Each row below holds a small network's activations on one input, seen along a few directions.
Each table varies a few parts of the input and shows all the possible inputs, shuffled.
A made-up example of a description, with smaller parts first: one of 4 places along a line, together with either a single point or one of 11 places along a line or (one of 2 separate values, together with one of 8 places around a ring).
Shared parts are said once, and a part with two or three values counts as separate values.

Rows:
r1: [  5  30  24 -13   4 -30 -18 -10 -16  34  13]
r2: [-79 -31 -18 -40  19 -23  40   1  26 -37 -34]
r3: [ 12 -32  19  -8  17  64  -6 -25 -18  -9   4]
r4: [  4  18  -4  34  -2 -44 -10   9  -3  24  14]
r5: [ -3 -14  -1  46  12  52  19 -13  23 -11 -31]
r6: [ 34  26   9 -23  -5  23   8 -23  26  11  -2]
r7: [ 45  -8   5 -30  -5  24  -5 -16  -3   1  29]
r8: [ 26 -10 -30   5 -33 -15   2  19 -15  -8  17]
r9: [ 27   3   0 -40 -28  -1  -7  -4 -28   1  18]
r10: [ -9  36   3 -37 -32  -4  -6  13  -3   0 -24]
r11: [  1   3   0 -44 -32  -6 -18  22 -35  -9   6]
r12: [-15 -18  19  66  44  24  -4 -13   3   9  -3]
r13: [ 16  23 -22  14 -33 -13  16  12  15   0 -12]
r14: [ 16  35   4 -33 -28  -1   6 -10   3  12 -12]
r15: [-67 -63 -24 -48  20 -23  27  11  -8 -46  -2]
r16: [  1  -1  19  -3  19  62   5 -31  13   3 -30]
r17: [ 21   9   5  46  21 -17  -3  -6  18  17  24]
r18: [  4 -10 -29   4 -35 -20 -12  42 -19 -20   2]
r19: [-17  18  -5  32  -4 -48 -22  34  -7  13   1]
r20: [-10  -3  42  19  47  33 -17 -34  -8  19  -1]
r21: [  8 -47  -5  40  12  53   6  -4  -7 -19   3]
r22: [ -7  24 -27  10 -35 -17   2  35  12 -10 -27]
r23: [ 42 -20 -20  18 -12  11   6   4   8  -9  30]
r24: [-90 -34  -1 -22  54 -54  20   3   3 -16  -8]
r25: [ 31  12 -15  23 -12  12  19  -2  37   1  -2]
r26: [-19  32  24 -15   0 -34 -30  11 -24  19   2]
r27: [ 24  22  28  -3  27  -5 -15 -24   7  32  25]
The inputs of r15 and r24 match in every part but one. If r23 is changed in the same way as r15 into r24, which row does it become?
> r17
Describe the family of inputs behind these rows.
> one of 3 separate values, together with either a single point or (one of 2 separate values, together with one of 4 places along a line)
Which other rows does r27 become when the place on the line of 4 takes its other values? List them by row number.
> r1, r20, r26
Which other rows does r14 become when the choice among 2 separate values takes its other values? List them by row number.
> r13
A walk changes only the place on the line of 4. It starts at r3 and steps to r7. List the rest of the walk in order.
> r9, r11

Rows:
r28: [ -6  15  -2 -19  -6 -48  -5  27 -27   2  10]
r29: [-66 -20   3  37  41   6  17 -10  10 -18  -4]
r30: [-30   5  15 -37   8 -13   7  -5   4   2  -9]
r31: [ 74  26  31  44  -5  53 -38 -22  -4  29  -8]
r32: [-23  26   7 -10 -12 -54 -11  15 -27  -1  14]
r33: [-37 -36  -7  23  12  28  21  -2  13 -23 -11]
r34: [-34  11  22 -32  19 -26   2 -10   6  -1 -13]
r35: [ 78  26  27  35   6  49 -41 -19  16  21  18]
r36: [-15  44 -23   9 -13 -67  -3  26  -1   3  -2]
r37: [ 78  19  20  39  -3  38   5 -41   9  44  23]
r38: [ 72  25  19  35   4  41 -19 -34  21  25  41]
r39: [-30 -30  -8 -15  14  23  11   1  -5  -3   1]
r40: [ -3 -28 -20 -24  13  23  10  -5 -10 -24  -8]
r41: [ 73  36  17  47  -7  52  -4 -34  -9  38  -6]
r42: [-36 -32  -2  -9  43   1   1  -7  -2   1  -6]
r43: [-47 -26   1  -3  43  -8  -8 -19  -1   2  -8]
r44: [  9  -3 -24  -7 -37 -39  -1  34   8   5  -4]
r45: [ 15 -10 -15 -28 -38 -15  -6  10 -21 -20   8]
r46: [-20   1   7 -42 -11  10  12  -2   7  -6 -10]
r47: [-58 -26   1  30  39  17  22   5  11 -16  -5]
r48: [ -3  21 -14  -2 -16 -61   0  48   4  14  -2]
r49: [  2  -7   3 -48 -22  10   9  -4   3 -19 -12]
r50: [-13 -29 -17  15   3  29  26   0   6 -39 -14]
r51: [ 16   3 -35 -12 -41 -22   2  31   7 -12  -3]
r52: [  2 -11  -3 -24 -33 -29  -8  16 -17  -4  10]
Describe the family of inputs behind these rows.
> either one of 5 places around a ring or (one of 4 places along a line, together with one of 5 places along a line)
Which other rows belong to the same alternative as r35? List them by row number.
> r31, r37, r38, r41

Rows:
r53: [  2 -13 -13 -70 -46   8  -1  30 -10 -47  -3]
r54: [-84 -32  -7  -7  60 -22   3  -4  -4 -11 -14]
r55: [-42 -52 -21 -21   7  29  39 -10  11 -20 -25]
r56: [ 43 -12  28  32  40  57   5 -34  22  10  25]
r57: [ 39 -19  28  40  34  61   0 -37  -7  15  23]
r58: [-47 -43 -11 -13  33  -4  29 -15   6 -27 -26]
r59: [ 68  29  26 -20  -7   8 -20 -20   4  25  27]
r60: [ 56  49  28 -18 -14  18 -25 -20  14  27   7]
r61: [ 54  34  26  -7 -19  24 -25 -19 -35  32   5]
r62: [-86 -38   5  -6  63 -28  -4   6   5   0 -18]
r63: [ 51  53  28 -10 -18  27 -25 -19 -10  30  -7]
r64: [-23  -6 -32   8 -18 -51  25  25   4 -25 -11]
r65: [-18  -4 -19 -68 -42  -7  22   7 -11  -7  -4]
r66: [-23 -62 -23 -26   4  49  14  14   8 -53 -23]
r67: [-62  10  18 -50  11 -63 -16  23 -14   7   5]
r68: [ 48  23  -2  62 -30  15 -19  -2 -11  23   5]
r69: [ 26  -4  28  46  24  71  -2 -36 -14  13   5]
r70: [ 59  35  -6  47 -15  13 -13   4  30  28   6]
r71: [-13 -16 -48  -1 -40 -20  36  30   4 -20  -4]
r72: [ 65  22  23 -10 -13  15 -27 -23 -28  30  31]
r73: [-65 -37 -10  -9  45 -12  21 -15   3 -24 -21]
r74: [-60  15   8 -51   7 -55  -9  15 -21   0   7]
r75: [ 62   8  -4  55 -20   4 -16  -2  -4  26  26]
r76: [-24   5 -12 -61 -13 -34  15   2 -19 -13  -4]
r77: [ 65  17  -3  47 -15   1 -15   1  24  22  25]
r78: [-56   3 -18  16   8 -72   3  40  -4 -11   0]
r79: [-42   0 -31  10  -8 -60  13  23   5 -18 -10]
r80: [ 49  38   6  58 -29  16 -16   4  14  23  -9]
r81: [  3 -26 -41  -5 -51  -5   6  48  10 -55  -7]
r82: [-43  10  -4 -57  -6 -45   3   1 -17  -6  -4]
r83: [ 26  13  30  41  27  74   1 -33  10  13  -8]
r84: [-61  -3  -9  16  10 -77  -5  48   4   0  -2]
r85: [ 34   5  32  32  33  63   4 -32  32  13   3]
The inputs of r71 and r65 match in every part but one. If r80 is changed in the same way as r71 into r65, which row does it become?
> r63
Describe the family of inputs behind these rows.
> one of 3 separate values, together with either one of 5 places around a ring or one of 6 places along a line
Which other rows agree with r62 in the choice among 3 separate values? List them by row number.
> r54, r55, r56, r57, r58, r66, r69, r73, r83, r85

Rows:
r86: [-57 -53   1  -8  41  35  29 -15  13 -31 -29]
r87: [-37 -14 -29 -45 -25 -36  12  34 -11 -25 -10]
r88: [ 68  11   5  26 -25  51  -3 -16   7  11   6]
r89: [-51  21 -22 -40 -19 -88   1  37  -4  -5  -5]
r90: [ 53  33  28  29   4  22 -25 -26  -2  40  21]
r91: [ 56  33  24  35   5  23 -24 -19   1  38  18]
r92: [ 72  13  12  12 -15  52 -12 -20  -1  13   9]
r93: [ 56  35  24  44   2  24 -17 -17   6  31  15]
r94: [-73 -30  14  14  57   2  12 -17  14 -13 -21]
r95: [-58 -31  -2   5  36 -26   2   2   5 -12  -2]
r96: [-50   8 -15 -21  -6 -69   1  31 -13  -4  -2]
r97: [-37   3 -34 -63 -39 -54  18  39  -8 -25 -12]
r98: [ 72  13  10  20 -19  53  -6 -17   4   8   6]
r99: [-38 -28 -24 -32  -8 -18  16  21 -12 -30 -10]
r100: [-53  -7 -11 -10   8 -52  -3  22 -10 -12  -4]
r101: [ 69  12  16   4 -17  52 -14 -25  -2  14  13]
r102: [ 55  31  16  49  -1  20 -14 -16  10  36  15]
r103: [-47 -49 -12 -17  22   9  25   1   4 -33  -7]
Describe the family of inputs behind these rows.
> one of 2 separate values, together with either one of 4 places along a line or one of 5 places along a line
The inputs of r88 and r102 match in every part but the choice among 2 separate values. If r99 is changed in the same way as r88 into r102, which row does it become?
> r100
Which other rows does r86 become when the place on the line of 5 takes its other values? List them by row number.
> r87, r97, r99, r103
Which other rows does r97 become when the choice among 2 separate values takes its other values? List them by row number.
> r89

Rows:
r104: [ 44  -6  28  17  26  84  -4 -51   5  23  -9]
r105: [-37 -44   1 -41  19  36  17 -11  -2 -29 -22]
r106: [-21 -10 -24  13 -16 -14  15  24  10 -22 -22]
r107: [ 62  14   6  54 -18  53  -9   2   9   3   6]
r108: [ 81  58  12  -5 -50   9 -24 -16 -17  42  19]
r109: [ 77  59  24  -5 -49  18 -29  -2 -11  27  29]
r110: [ 40  -6  43  16  28  88  -8 -36   9   6   2]
r111: [ 52  -6  22  37  16  72   5 -36  14  -3  21]
r112: [ 81  37   6  12 -26  27 -24  -2   6  14  27]
r113: [-15  45  26   8   1 -72 -33  11 -28  42  23]
r114: [-43 -31  11 -26  33  27  17 -15  10 -12 -23]
r115: [-10  51   9 -12 -15 -65 -12  15 -13  21   3]
r116: [-26  -3 -17  30  -6 -19   8  19  14  -8 -18]
r117: [-30   7   4  66  28 -40 -24  13  -6  17   2]
r118: [-25 -49 -18 -21   9  18  31  -8   3 -38  -4]
r119: [-48  -6  24   6  57   5   1 -20  11   5 -20]
r120: [  5 -15 -38 -50 -38 -19  -1  29 -12 -29   6]
r121: [-37 -17  24  47  66 -23  -9 -21  -2  16  16]
r122: [ 58 -14  11  37  14  66  13 -43  10  17  10]
r123: [-27 -56 -21 -29   5  27  32  -2  -5 -41   1]
r124: [-26 -33  -6  -6  23   6  31 -10  13 -25  -8]
r125: [ 66  11  -6  55 -21  47  -4 -12   7  21  -4]
r126: [-54 -17  43  26  73  -1 -20 -24  -3  29  -2]
r127: [-10  42   2 -29 -29 -51  -6  15 -12  12   3]
r128: [-15 -35 -43  -8 -34   7  10  29 -11 -43 -14]
r129: [ -1  10 -22 -27 -21 -35   1  22  10  -7   0]
r130: [-28  12 -12  45  11 -32   1  18  11   0 -15]
r131: [ 87  32  -3  13 -29  20 -16 -10   4  35  15]
r132: [-10  29  -6   5   6 -51 -10  16  10  17   6]
r133: [-37 -15  14  25  49  -8  22 -13  18   4   0]
r134: [-19 -29 -34  -4 -28   2  15  26  -1 -34 -16]
r135: [-13  20  10  25  22 -62 -32  13  -4  37  24]
r136: [  2   7 -18 -67 -59 -29  -3  28 -32 -19   5]
r137: [-30 -26   2   9  34  -1  27 -12  15 -13  -6]
r138: [ -3  16 -14 -11  -9 -43  -3  19  10   3   0]
r139: [ -5  32  -3 -46 -40 -45   1  21 -14   2  -1]
r140: [  0  16 -15 -59 -53 -37  -2  21 -26 -15   2]
r141: [-44 -18  15 -10  43  14   8 -19   9  -7 -23]
r142: [  2  -9 -31 -42 -35 -27   4  28  -1 -19   2]
r143: [-40 -54  -5 -48  14  47  17  -7  -8 -30 -16]
The inputs of r123 and r120 match in every part but one. If r122 is changed in the same way as r123 into r120, which row does it become?
> r131
Describe the family of inputs behind these rows.
> one of 5 places along a line, together with either one of 2 separate values or one of 6 places along a line
Which other rows agree with r143 in the place on the line of 5? List them by row number.
> r104, r105, r110, r114, r119, r126, r141
Which other rows does r111 become when the choice among 2 separate values takes its other values? List them by row number.
> r122
